These are the activations of a small neural network, seen along a few directions. Each row is one input.
In each table, some parts of the input vary, and every possible input appears once, in random order.
A made-up example of a description, with smaller parts first: one of 5 places around a ring, together with either a single point or one of 9 places around a ring or (one of 2 separate values, together with one of 6 places along a line).
Shared parts are said once, and a part with two or three values counts as separate values.

Rows:
r1: [  9 -35   2 -28  -5 -12  23   6  36  -8 -22  34 -30 -36  10]
r2: [-19  75 -18   1 -36  -9  48   7 -21  19 -28   1  91  64  -7]
r3: [  9  -1  -7 -28  30   5  14   6   4 -22  26  33 -31 -36  -8]
r4: [-12 -29   7  16 -45 -17  -9  12  43  10 -24 -35  -6  10   6]
r5: [ 18  28   6 -16  52  11  -8  -3 -33  15  50   1 -10  -8 -18]
r6: [ -2  17   2  15  42  22 -30  -9 -39  -3  45 -10  -6   9 -19]
r7: [ 19 -20  17 -12 -10 -22  -1   4  28  47 -37  -5  -4 -20  23]
r8: [ -7  22   3  10  30  18 -36  -1 -35 -21  51 -25 -14  18 -19]
r9: [-27  40 -17   0 -58 -16  67   3   7   1 -64  20  81  39  12]
r10: [ -5 -56  -5   8 -11   5  -3 -19  18 -22 -26  14 -17 -27  16]
r11: [ 23   6  18   7  12  -8 -30   1  -5  55  -4 -32  15  11   6]
r12: [ 20  22  20 -19   9 -19 -16  24  16  60   3 -21   5   9   0]
r13: [ 15 -13  16 -22 -15 -28   1  16  45  40 -32  -2  -6 -17  18]
r14: [ -3  13  10  19 -26  -9 -32  18  13  30  16 -51   3  37  -9]
r15: [-16 -43 -11  13 -34  -6   5   0  36 -37  -7   4 -31  -8   6]
r16: [-31  21 -33  -6 -46  -2  84  -8   0 -46 -49  57  58  19  10]
r17: [ 11 -48   4   0  -4  -2   3 -13  13 -10 -26  27 -18 -34  20]
r18: [-15 -10 -16  14  -1  16   2   3   0 -52  34   2 -38  -4 -20]
r19: [-31  56 -43  -5 -14  15  77  -8 -34 -61  -5  57  52  22 -13]
r20: [ 27  16  19 -12  12 -11 -17   7   0  64  -2 -28   6   6   3]
r21: [ -3   2  16  13  -4  -5 -40  11  -1  30  -3 -53   6  31   2]
r22: [ -5 -19 -10  12  23  25  -8 -14 -19 -36  15  16 -27 -20  -9]
r23: [-13 -50  -1   6 -21   0  -9  -6  19 -37 -23   4 -27 -14  16]
r24: [ 10 -15  -5   3  34  16   0 -11 -20 -24  17  26 -24 -30  -2]
r25: [-25  91 -33  -3   2  13  57  -5 -54 -32  21  30  71  51 -29]
r26: [ 15 -41   4 -21  -4  -6  16  -8  20  -2 -21  30 -23 -42  18]
r27: [-14 -13  -9   9  15  16 -19  -3 -15 -49  25   6 -31 -11  -1]
r28: [ -9 -32  12  11 -28 -14 -24   3  28   9 -39 -34  -5   5  20]
r29: [ 14  38   6 -23  48   3  -8  12 -17  10  54   8 -15  -3 -21]
r30: [  7  -1  13  15   1   0 -38  -3  -3  44  -3 -43  17  18   2]
r31: [ 16 -32  20   3 -16 -14 -12  -5  22  35 -40 -14   7 -17  20]
r32: [  0 -32  15  16 -24  -8 -23  -3  22  27 -40 -18   4  -5  19]
r33: [ 15  -7  -7 -19  34  11  11  -9 -12 -16  24  29 -30 -39  -2]
r34: [ -9  29  -4  16  13  13 -24   6 -20 -20  67 -23 -17  25 -30]
r35: [ 18  23   9   3  46  19 -22 -10 -41   4  45  -4  -7  -1 -20]
What is each input in this table made of? -> one of 5 places around a ring, together with either a single point or one of 6 places along a line
The inputs of r8 and r28 match in every part but the place on the ring of 5. If r5 is changed in the same way as r8 into r28, which row does it become? -> r7
A walk changes only the place on the ring of 5. It starts at r2 and steps to r25. List the rest of the walk in order. -> r19, r16, r9

Rows:
r36: [ -1  35 -12  17  -5  10   2   4 -12  -2  47  -7  -1  24 -28]
r37: [ -5  19   8  25   5  13  -2 -13 -32  11  -1  -6  35  27 -11]
r38: [  0  23  -9  23  18  20  -7 -20 -41   2  15  -3  24  19 -11]
r39: [-24  17  -6  -2 -27 -16   7  11   5  -7 -25 -30  40  32  12]
r40: [  1  33 -10  16 -20   8   3   6   1  10  29 -14  14  29 -25]
r41: [-31  -2 -21 -11   9  12  14  -2 -10 -68   8  16  -8  -2   1]
r42: [-15 -23  -4  19 -35   3  28 -17   4 -13 -57  26  36  10   9]
r43: [ -9  -9 -16  18   7  24  16 -29 -29 -47  -1  34   2 -16   0]
r44: [  55 -100   38  -15   27  -23  -66   -3   58   66    2  -36  -83  -70
   32]
r45: [ -5  17  -7 -20  13   9  24   7 -21 -42  -4  45 -19 -22   5]
r46: [ -1  50   1 -15  24  11  -7  13 -24  10  10   6  13   7 -10]
r47: [ -3  47  14 -13   9   0  -3  16 -15  19  -3   3  23  16  -4]
r48: [  1 -11 -12 -16 -23 -17  55   0  26   6 -40  35  31  -8  14]
r49: [-16  -8 -16  16 -57 -10  39   3  33 -14 -24  20   5  14   0]
r50: [ -2   3  -3  22 -27   2  16  -7 -18  16 -37  -7  45  26   5]
r51: [ 37 -92  62 -14  24 -18 -95  14  52  58 -17 -37 -97 -65  32]
r52: [ 17  35 -11 -16  28   0  17  -8 -16  20  31   7  21   3 -11]
r53: [  6  14   5 -16 -18 -19  37   1  10  35 -19   6  43  10   3]
r54: [ -6  32   5 -15 -24 -13  14  20  -2  27 -34   6  31  18  16]
r55: [ -5  41  -2 -16  30  14  -2   8 -26  -9  13  20   0  -6 -12]
r56: [-21  32 -10  -3   4  -2  -9   6 -11  -8  12 -28  27  38   1]
r57: [  37 -100   37   19   -4  -14  -87    3   68   45   16  -55 -100  -58
   14]
r58: [ -5  18 -13  21 -47  -7  24  15  13  13  -7 -16  25  21  -9]
r59: [  32 -114   50   23   20   -4  -86  -15   32   48  -17  -44  -87  -49
   25]
r60: [  5   0 -15 -22  18   7  41 -14  -4 -31  13  44   0 -33  -5]
r61: [ -8  11  -3  21  25  24   2 -19 -45 -18  16  14   7  11 -19]
r62: [-11  10  -5 -15 -28 -14  33  10  17  -4 -61  29  15  -4  21]
r63: [-19  23 -13  -8  23   8  -5   1 -25 -42  27  -8   1  20 -14]
r64: [-32  -9 -17  -5 -33 -17  28   5  21 -35 -45   1  20  20  21]
r65: [ 15  33   2 -15  12 -10  21  -5  -7  30  18   4  31  12  -6]
r66: [ -1  27 -19  20   3  14   9   6 -15 -24  46   3  -9   3 -31]
r67: [ 12  25  -6 -18  31  -1  22 -12 -19  -1  37  25   7  -8 -15]
r68: [ -6   0 -26   9 -17  19  26  -2   0 -52  29  31 -19 -11 -18]
r69: [-13  31 -10  -6  17   4 -10  11 -26 -26  26 -21  18  33 -10]
r70: [  19 -109   43   -7   19  -16  -99    8   56   28   -5  -64  -91  -40
   28]
The inputs of r39 and r53 match in every part but one. If r70 is changed in the same way as r39 into r53, which row does it become? -> r44
What is each input in this table made of? -> one of 5 separate values, together with either a single point or one of 6 places along a line
Which other rows agree with r47 in the choice among 5 separate values? List them by row number. -> r45, r46, r51, r54, r55, r62
Which other rows agree with r68 in the choice among 5 separate values? List them by row number. -> r36, r40, r49, r57, r58, r66

Rows:
r71: [ 15 -21 -28   5 -67 -26  54  24  47  11 -82   9  43   9  46]
r72: [-25  73 -10  -7  28  23  15  10 -68 -36  54  11  50  43 -50]
r73: [-26 -14   1  28 -87 -37  36   3  47 -16 -91   1  33   1  30]
r74: [ 21  12  19 -14  79  38 -59   5 -35  -7  91  18 -28   9 -30]
r75: [ 15 -84  34  21  41  13 -84  -5   8  36  33 -19 -65 -17 -10]
r76: [-14  91 -22 -28  33  27  30  -3 -56 -61  48  28   7  50 -23]
r77: [  5 -64  33  -6  66  14 -48 -20  31  14  30 -45 -78 -46   7]
r78: [ -2 -80  19 -18 -27 -18 -33  -9  60   8 -75 -44 -40 -32  59]
r79: [ 25 -46  27   8  24  20 -91 -13  14  -7  17 -39 -82 -60   6]
r80: [  18 -107   19   -2  -51  -41  -23    8   52   43  -39  -17  -33  -44
   25]
r81: [ 58 -75  18   3  38  25 -60 -20  18  28  39 -18 -83 -27   0]
r82: [ 31   1  17 -19  72  37 -33 -31 -48 -22  99  -2 -27 -10 -14]
r83: [-38  78 -28  13 -60 -13  60  15 -20   2 -19  22  81  32 -17]
r84: [ -3 -70   9   4 -27 -45 -35  -2  68  63 -45 -46 -37 -25  38]
r85: [ 27 -80   7  -3 -15 -31 -39  32  56  52 -71 -26 -33 -10  35]
r86: [-32  50 -35 -15 -45  -8  87  11 -13 -33 -14  17  82  40  -3]
r87: [ 14  25  20  23  75  33 -36 -12 -57  11  97 -28 -39  13 -27]
r88: [ -2 -90  34   0 -16 -19  -3  -9  61  31 -71 -50 -31 -47  27]
r89: [-14  88 -33 -18  48   2  40 -13 -71 -43  42  30  27   5 -29]
r90: [ 16 -64  14  19  40  37 -87 -45  16  46  32 -32 -64 -35  13]
r91: [-36  79 -39   7  29  25  26   0 -73 -12  69  11  33  47 -29]
r92: [ 16  15  -1   4  83  35 -33 -19 -31 -18  89  26 -48 -31 -35]
r93: [-10  80 -36   1 -47 -14  47  33 -12 -17 -40  42  83  37 -26]
r94: [ -4   2  39  -2  66  33 -34 -23 -47 -37  95   5 -55  13 -22]
r95: [-43  66 -22  13 -69 -11  65  21 -28 -47 -34  33  63  29 -17]
r96: [  6   0  -8  -5 -46 -55  62  12  56  14 -98  24  28  -6  40]
r97: [ 12   1  -4   8 -72 -45  19  37  51  22 -97  18  54   6  23]
r98: [-56  39 -16  -3 -37   1  94  -9 -17 -25 -33  49  79  25 -14]
r99: [ 11  80 -30 -23  17  43  32  11 -61 -44  62  17  39  21 -40]
r100: [ 14  17  -1   7 -73 -42  32  10  54  42 -87   6  40  11  35]
What is each input in this table made of? -> one of 5 separate values, together with one of 6 places around a ring
The inputs of r95 and r83 match in every part but the choice among 5 separate values. If r76 is changed in the same way as r95 into r83, which row does it become? -> r91
A walk changes only the place on the ring of 6. It starts at r81 and steps to r80. List the rest of the walk in order. -> r71, r86, r99, r82
